Each row below holds a small network's activations on one input, seen along a few directions.
In each table, some parts of the input vary, and every possible input appears once, in random order.
Descriptions start from the smaller parts, as in this example, which fits no table here: one of 8 places around a ring, together with either a single point or one of 9 places along a line or (one of 2 separate values, together with one of 6 places along a line).
Shared parts are said once, and a part with two or three values counts as separate values.

Other details of the inputs vary at random and push rows far along two fixed directions, the same in every table; ignore that.

Table:
x1: [ 16  21 -14  19  64   1 -11   6   3 -22  44  11  -6]
x2: [-20 -53 -40 -40  19  21  -6   4 -10  34   2  48 -36]
x3: [  3  18  49  23 -63 -28   6  -8   4 -11 -38 -67  15]
x4: [ 22  47  44  34 -45 -19 -11  -6  14 -26 -24 -63  40]
x5: [  3  19  -9  17  55  11  -6  21  22 -23  42  33  11]
x6: [  6  27 -16  13  41   5   0 -16   5 -13  45  13  -2]
x7: [-22 -25  24 -20 -88 -20  -4  -6 -16   6 -79 -41 -14]
x8: [-43 -61 -20 -48 -21  11  -3  19 -17  27 -38  29 -42]
x9: [-21 -50 -36 -47 -17   2   1  -5 -26  34 -34  16 -52]
x10: [  5  26 -17  18  56   0   5  -3  13 -30  53  18  -6]
x11: [  3   4  31  29   8 -24  -9  10  -4 -31  -7 -23  -4]
x12: [ -1 -29 -36 -21  -9  25  -3 -14   1  33  -6  31  -7]
x13: [-15 -46 -37 -46  15 -12  52   1 -60 -12   5  39   4]
x14: [  3  -4  11   1 -79  11   9 -28  14  24 -36 -28  27]
x15: [ -7   9  12  17  60  -9 -14  35 -11 -49  37  12 -25]
x16: [  1  20  -3  14  60  13 -11  28  15 -15  44  22   9]
x17: [ 27   1  18  18  23 -35  37  11 -43 -52   9  -2  54]
x18: [  2  -1  -4 -23 -97   0  -4 -39  -6  26 -65 -32   9]
x19: [ 14  33   1  10 -40  -7  12 -38  15   6 -18 -31  23]
x20: [ 20  51  -9   2  31   1  -3 -15   8   6  19   3  13]
x21: [ 30  52  42  34 -44  -2  14 -21  32  12 -13 -51  60]
x22: [18 45 -2 11 46 13 -2  4 21 10 33 17 27]
x23: [-11   7  10  20  65   1   2  32  11 -13  48  17  -8]
x24: [ 13  28  64  37 -48 -17 -13   6  21 -17 -25 -49  49]
x25: [-24 -54 -35 -37  24  16  -1  20 -13  35  -4  43 -44]
x26: [-39 -71 -21 -42 -29  21  11  16 -19  20 -23  21 -50]
x27: [ -6 -29 -64 -39  19  30   7 -16   4  46   0  56 -19]
x28: [ 13  10  14  15  29 -12 -17   4  -9  -8  25  -5  -8]
x29: [28 29 -6 13 31 13  2 -7 19 21 21 10 24]
x30: [  6  30 -18  18  60  15  10  -3  27  -2  52  30  16]
x31: [-18 -27 -54 -53 -26  28   6 -19   2  52 -30  40 -13]
x32: [  8   2  12  21  64   3 -18  27   2  -4  50  22  -2]
x33: [-10  -3  18  20  58   4 -12  50   0 -38  38  22 -12]
x34: [-35 -50 -25 -52 -21  14  -1  17 -14  41 -34  26 -38]
x35: [ -2  11  71  47 -44 -22   3  15  18 -27 -25 -56  33]
x36: [ -9  -6 -64 -52  20  22  16 -32 -11  49  12  37 -36]
x37: [  0 -14  15  29  61   4  -9  44  -1 -35  39  21 -14]
x38: [-33 -48 -37 -43  15  23   4   1  -7  32  11  44 -38]
x39: [ 32  24  43  48 -53  -9   0  -6  32 -19 -26 -44  54]
x40: [  2  26 -12  15  60   3  -1   4   6 -23  53   7  -8]
x41: [-15 -15 -62 -57 -24  16   4 -33 -10  43 -31  31 -27]
x42: [  5  -8 -18   3  42  18  -7  15   9   4  27  24  -3]
x43: [-17 -36  20 -15 -94 -10  10 -10 -18  -1 -61 -47 -23]
x44: [  3  -2  45  39   5 -15  -8  26   9 -25  -6 -19  15]
x45: [ -9 -25   6 -19 -95  12  12 -17   7  33 -56 -37  11]
x46: [ 25  33 -18  16  29  -2  -1 -22  12  -3  16   6  12]
x47: [  8  32  31  22   2 -20 -16   0   6 -27   4 -25  15]
x48: [-31 -55 -23 -50 -27  20   2  -1 -16  51 -12  22 -37]
x49: [ 18  20 -19  21  59  -1  -6   0  10 -29  42  22  -4]
x50: [ 10   6  -2   0  61 -26  33  24 -47 -54  34  30  38]
x51: [ 16  35  61  38 -45 -27  -6 -10   5 -17  -8 -67  28]
x52: [ 18  28  43  43 -53  -6  10  -8  35 -20 -14 -46  50]
x53: [ 22  23 -10  20  25   0 -10 -18   3 -10  23   4   7]
x54: [  4 -19 -59 -55 -17  19   8 -39 -15  61 -27  23 -30]
x55: [  7  22   0  15  20  12 -10   3  15  -4  23  16  22]
x56: [-43 -55 -29 -47 -21   0   9  -5 -26  19 -29  14 -59]
x57: [ -3  15   8  12  25 -10  -3  -5   2 -18  28  -6  -6]
x58: [ 12  40  61  36 -40 -34 -10   7   8 -28 -31 -64  28]
x59: [ -2   9  25  10  25   0 -19  26   2  -1  25   5   6]
x60: [ -7 -13  22 -27 -93 -13 -12 -17 -18  27 -63 -43  -5]
x61: [  5  -6  17  23  26 -12  -9  21 -12 -39  13  -6 -20]
x62: [ 11  10   6  16  29 -12 -13  -3  -1 -17  19  -2  -4]
x63: [ -2  -9  -4 -24 -98  -5   2 -29   0  13 -70 -31   4]
Each input here is: one of 3 separate values, together with either a single point or (one of 2 separate values, together with one of 10 places along a line).
- Changing only the choice among 3 separate values turns x39 into x52. The same change can be made to x2. Which row results? => x38
- Changing only the choice among 3 separate values turns x21 into x29. The same change can be made to x36. Which row results? => x54
- Which other rows does x44 become when the choice among 3 separate values takes its other values? List them by row number. => x8, x35
- Which other rows does x10 become when the choice among 2 separate values takes its other values? List them by row number. => x52

Table:
x64: [  2  -5  23  -7 -78  -6 -19 -15  -1  26 -58 -47  -6]
x65: [  32   80   47   90   99  -34   -7   26   12 -100   82  -15   38]
x66: [  7 -20  21 -11 -75 -14   5  -6 -20  11 -63 -40  17]
x67: [-32 -31 -45 -52  40   2  13   3 -35   8  19  47 -49]
x68: [  3  22  -8  22 119   4 -23  38  13 -20  72  47 -14]
x69: [  5  18  16  36  22   0 -10  11  25 -26  16  -7   6]
x70: [ -9 -15  30 -11 -85   0   9  -2   8  20 -49 -33  18]
x71: [ 33  49 -15  24  20   8   2 -32  31  -6  27   0  38]
x72: [ 10   4  19  35  20  -7   4  11   7 -34  20  -1  19]
x73: [ 13   9  13  31  22 -10   8  11   1 -41  18  -9  14]
x74: [-45 -55 -67 -72  26  28  -3  -4 -18  52  14  58 -88]
x75: [  6 -25  27  -8 -76 -13   2  -6 -12  17 -60 -31  22]
x76: [ 17  37  64  58   7 -22   8  14  13 -40  21 -38  52]
x77: [ -9  -1 -76 -46  32  32  14 -31   0  53  30  51 -17]
x78: [  9  26  15  37  27  -4 -18   3  20 -28  32 -11 -11]
x79: [ 27  20 -12 -18 -69  10   6 -45   7  48 -52 -17  28]
x80: [-43 -67 -73 -75  42  25  22   8 -39  34  15  68 -64]
x81: [  7  12  19  32  17   4  -5  18  21 -30  20  -1  18]
x82: [  1 -17  26  -9 -79   0  -8   2   1  22 -60 -31  21]
x83: [  3  -9  20 -16 -76 -26  -1 -14 -28   4 -64 -40   9]
x84: [-37 -33 -44 -41  42  24   1  12  -5  30  19  49 -49]
- What is each input in this table made of? => one of 3 separate values, together with either a single point or one of 6 places along a line
- Changing only the choice among 3 separate values turns x80 into x66. The same change can be made to x74. Which row results? => x64
- Which other rows does x72 become when the place on the line of 6 takes its other values? List them by row number. => x65, x69, x73, x78, x81

Table:
x85: [ -2 -43 -42 -21 -21  29  -6 -18  10  42 -19  23 -31]
x86: [ -2 -23 -31 -18 -27  19 -16 -26   7  35 -16   1 -41]
x87: [-31 -11 -30 -48 -18  13 -17  -7   1  38 -26  18 -42]
x88: [ 20  -7 -39   8  63   7   4  -7  -7 -13  38  39  -8]
x89: [ -5 -10  -1  -1 -80  14  -1 -16  29  11 -55 -20  10]
x90: [-16 -52  16  12  69 -14 -21  57 -30 -40  32  26 -52]
x91: [-23  16  -9  -8  68   9  -3  10   7  11  59  24 -32]
x92: [ 28  78  86  91 -31 -22  -1 -10  50 -49  20 -89  57]
x93: [ -9   1  15 -21 -67   5 -12   2  11  32 -58 -21  13]
x94: [ -7   5 -25  -1  68  26 -12  28  21  -1  42  58   2]
x95: [-12 -36 -33 -26 -29   8  37 -23 -13   9 -13  11  -6]
x96: [-25 -18  45  42  96 -19  -1  71 -19 -73  71  15 -27]
x97: [-15 -23 -14 -44 -21  -1  26  -4 -31  31 -18   8  -2]
x98: [  35   61   81   67  -92  -40   21  -34   17  -49  -31 -111   71]
x99: [-11  24 -32 -20  72  -8  -7   7 -17 -16  35  39 -24]
x100: [ 13 -36 -30 -30 -19   8   8 -13 -24  31 -26  23   7]
x101: [  8 -24 -22 -39 -14  -1   1 -10 -33  38 -29  11  -7]
x102: [ 29  54  19  58  40 -15   5   6  22 -69  32  -8  47]
x103: [ 13  37  16   9  22 -17  -1  15  -6 -23   3  -1  32]
x104: [  2 -30 -50 -36 -17   5   1 -35 -25  22 -18  12 -39]
x105: [ -5  15 -47  -9  63   3  -1  -4  -6 -32  40  40 -26]
x106: [ 17  64  50  43  25 -34  10  -2   0 -39  34 -43  36]
x107: [-17   6  -8  -8  74  16   2  27   6  17  58  37 -12]
x108: [ -8 -22  19  -8 -75  13  17  -8  14  36 -37 -22  29]
x109: [ 29  31  34  15 -42 -30  -8 -26 -13   1 -33 -54  22]
x110: [-15 -44 -34 -45 -20  12  35  -9 -26  29 -12  30   4]
x111: [  6 -11   0 -20 -72  -3  14 -11  -9   6 -60  -9  38]
x112: [ 11 -10  18 -14 -62   4 -16  -9   3  50 -52 -29   8]
x113: [-36 -64  36 -13 -75 -21 -10  36 -27 -26 -73 -31 -26]
x114: [ 12  38  33  63  33   3   9   9  42 -34  52 -17  33]
x115: [  0 -44 -31 -31 -17  29  -9  -5   1  55 -20  31 -12]
x116: [ 15  64  29  57  26  -5 -22   5  43 -46  33 -24  18]
x117: [  0  14 -20  -3  79   9 -29   6   5  18  49  31 -38]
- Changing only one part turns x94 into x108. The same change can be made to x116. Which row results? => x92
- What is each input in this table made of? => one of 3 separate values, together with either a single point or (one of 2 separate values, together with one of 5 places around a ring)
- Which other rows does x109 become when the place on the ring of 5 takes its other values? List them by row number. => x88, x100, x101, x104
- Which other rows does x106 become when the place on the ring of 5 takes its other values? List them by row number. => x95, x97, x98, x110
- Which other rows does x88 become when the choice among 2 separate values takes its other values? List them by row number. => x85
- Which other rows does x85 become when the choice among 3 separate values takes its other values? List them by row number. => x89, x114

Table:
x118: [ -5 -13 -16 -11   3  14  -5  -4   8  19   0  14 -15]
x119: [ 28  44  33  45   8 -19  -3  -3  12 -38  13 -34  37]
x120: [-19 -33 -43 -42  10  21   6   1  -8  28  -2  43 -25]
x121: [ 11  25   9  20   9  -9   2  -6   3 -22  11 -10  14]
x122: [ -5  -6  14  15  29 -10  -6  28  -8 -23  17   4 -10]
x123: [ 25  34  30  38  14 -16   5   3   9 -27  15 -21  39]
x124: [ -1 -18   5 -20 -82  -6  18 -22  -6  23 -59 -29  13]
x125: [ -6   2 -11 -11  -3   4  -3  -7  -1  12  -7   0 -13]
x126: [ -1  -3 -15 -12  -6   0   3 -12 -10   3  -2   4  -6]
x127: [-17 -26 -45 -41  14  14  -5  -8 -12  31  -2  35 -42]
x128: [ 4 15  6 18 25  6 -9  5 18 -3 27  3  4]
x129: [  0  -7  -9 -13  -5   2  12  -5 -10  10  -3   7   1]
x130: [  9  29  13  20  22  -7 -11   0   9 -12  21  -9   7]
x131: [-11  -7 -24  -8  32  17  -5   4   9  12  23  28 -20]
x132: [-12 -31  34  -8 -98 -14   4  -4 -11   4 -73 -49   4]
x133: [ -5  -4 -19 -10  41  13  -1   9  -2   4  27  33  -4]
x134: [ -4  -2  25  14  23 -12  -5  24  -5 -27  17  -4  -5]
x135: [  8   1  12   4 -34   1   1  -4   5   7 -25 -14  22]
- Changing only one part turns x131 into x118. The same change can be made to x124. Which row results? => x123
- What is each input in this table made of? => one of 3 separate values, together with either a single point or one of 5 places around a ring
- Start at x126 and move only the place on the ring of 5, one step at a time. The first step leads to x129. Which rows follow, in order? => x133, x128, x130

Table:
x136: [ 10 -34 -28  -8  27  30 -20  16  12  40   4  44 -15]
x137: [ -2 -36   5  -4 -63  -4 -22  -1  -7  -6 -59 -19  -8]
x138: [  0 -23 -22 -10 -11  -1  19 -24 -21 -12   6   3 -22]
x139: [-13  26  82  21 -43 -28  -1  19   1  -8 -23 -72  14]
x140: [   5  -50    0    7 -105   13   20  -31   15   15  -58  -40    6]
x141: [ -6 -18 -34 -16 -18  19   5   3  10 -10 -21  28  14]
x142: [-32 -52 -47 -44  -6   1  15 -16 -42   0  -4  22 -60]
x143: [-20  12  53  41  36 -11 -12  48  20 -38  33 -15 -13]
x144: [-34  -2 -20 -41  12  25  26   7   2  33  23  29   2]
x145: [ 23  24  57  36 -45  -4  11 -10  19  24 -11 -61  46]
x146: [ 43  38  43  18 -40 -33 -10 -20 -12   0 -30 -50  46]
x147: [ 14  10   3  -8  53   9 -24  17  -6  27  27  26   1]
x148: [-29 -60 -38 -44   0   5 -19  20 -22  -2 -37  33 -62]
x149: [ 22  30  49  23 -47 -29  15 -26  -5  -6  -8 -63  35]
x150: [-12   9  46  47  32  -2 -14  35  23 -27  43 -11  -1]
x151: [  2   3  23  25  41   1 -39  40  10 -10  20  15  -4]
x152: [ 45  31  50  31 -37  -7 -15  -4  13  30 -32 -48  57]
x153: [ -5  19 -17   3   4  -1  38 -12  -3 -39  24   5  19]
x154: [-12 -19  28  29 -42  -8   0   1   9 -34 -13 -37  -3]
x155: [ 41  29   4  33  40 -17 -12  -4 -11 -44  23   2  17]
x156: [-18 -46 -45 -42  -4  34  -5   9   7  50 -25  58 -16]
x157: [-16 -28 -49 -30  -9   9  40 -28 -17  -1  -3  28 -17]
x158: [ -8  38  38  19  48 -39   7  17 -18 -40  38 -27  -8]
x159: [  1   3 -13  -4  52 -24 -14  18 -34 -44   6  18 -33]
x160: [ -2  28 -11 -20  48  15  -3  21   3  20  25  37  26]
x161: [-14 -32 -41 -63   8  -8 -12  -8 -50  38 -20  29 -41]
x162: [ 26 -18 -29  22  44  17 -13   7  13 -12  19  32  -1]
x163: [ 23  20   2  43  35   3  -4  10  28 -42  16  16  37]
x164: [-12  29  26  36  24  15  13  29  42 -25  47   5  36]
x165: [  6  14  72  34 -44 -23 -34  36  14 -19 -48 -49  17]
x166: [ -4  24  26  33  40 -33   9  14 -16 -71  31 -21 -16]
x167: [-26 -70 -47 -31 -14  28  11 -10  -3  11   0  33 -48]
x168: [ 31  10  12  44  35   0 -23  13  18 -42  22   6  17]
x169: [-16  -8  15 -34   4  -9 -24  28 -24  27 -28   0 -25]
x170: [ 29  23  37  31 -44 -36 -15 -11 -19 -41 -40 -50  26]
x171: [ 26  47  -8  22  34 -10  10   0  -2 -51  22  12  43]
x172: [  2  33  -2   6  43 -11  31 -11  -1 -10  42   7  23]
x173: [ 13  36  42  23  48 -13 -34  30  -4  -2  24  -8  17]
x174: [-17 -42  10  -8 -50  20   1   2  14  30 -17  -5 -16]
x175: [ -8   2   9  -4  45  12   2  11   0  21  48  14 -10]
x176: [ 15  -8 -31  15  41   4  23 -17 -10 -19  40  15 -12]
x177: [ 35 -24 -13 -10 -92  -8   6 -42 -21  20 -79 -32  15]
x178: [ 12   6 -19   0  49  -3  21 -15 -12  12  46  10  -4]
x179: [  1   2  -9 -29  -1  13  -1   1  -1  47 -21  22  19]
x180: [-22  -7 -27   6  27  22  26  10  23 -35  40  31   6]
x181: [-40 -53 -39 -37 -11  37  20   4  14  43  -3  47 -27]
x182: [-13 -12 -61 -74  -1   8  17 -15 -32  41 -17  46  -4]
x183: [ 18  12 -37   0  46  -2  10  -9 -12 -24  14  39  11]
x184: [  -1  -43   20    3 -103   19   11  -14   23   46  -55  -38    9]
x185: [-15  26 -22 -20  39  -1  35  -6  -9  -6  46  22  14]
x186: [ -2  16  -1 -19  60 -30 -16  20 -36 -12  12  13 -25]
x187: [-16 -11  22 -26 -97   7  29 -23   6  53 -58 -37  28]
x188: [ 48  41   7  26  50 -18  -7  -7  -7  -1  27  -4  34]
x189: [-13 -15 -24  17  33  19  24   2  24 -28  35  31   0]
x190: [  5 -29  -2 -10 -12  18 -26  14   9  30 -17  20  -9]
x191: [ -36   23  -86  -44   -8   40  -32  -74   45   55   12    7 -113]
x192: [ -4   0   4  -7 -39  18  -5  16  23  17 -30   9  32]
x193: [-25 -23  40 -25 -95  -7   3  -9 -14  44 -57 -55  -4]
x194: [-10   0  58  42 -53 -26   2  13  14 -55 -29 -63   4]
x195: [  1  35  31  24  44 -30   4   3 -16 -30  47 -23   5]
x196: [ 10   7 -27 -33   1  -7  12 -20 -19  28 -19  20  17]
x197: [ -1  58 -61 -17  -9  24 -60 -65  52  42  -6  -7 -77]
- Changing only one part turns x142 into x170. The same change can be made to x178. Which row results? => x188
- What is each input in this table made of? => one of 2 separate values, together with either a single point or (one of 5 places around a ring, together with one of 6 places along a line)
- Which other rows does x136 become when the choice among 2 separate values takes its other values? List them by row number. => x184
- Which other rows does x145 become when the choice among 2 separate values takes its other values? List them by row number. => x152
- Which other rows does x166 become when the place on the ring of 5 takes its other values? List them by row number. => x139, x143, x158, x194
- Which other rows does x160 become when the place on the ring of 5 takes its other values? List them by row number. => x141, x171, x182, x192
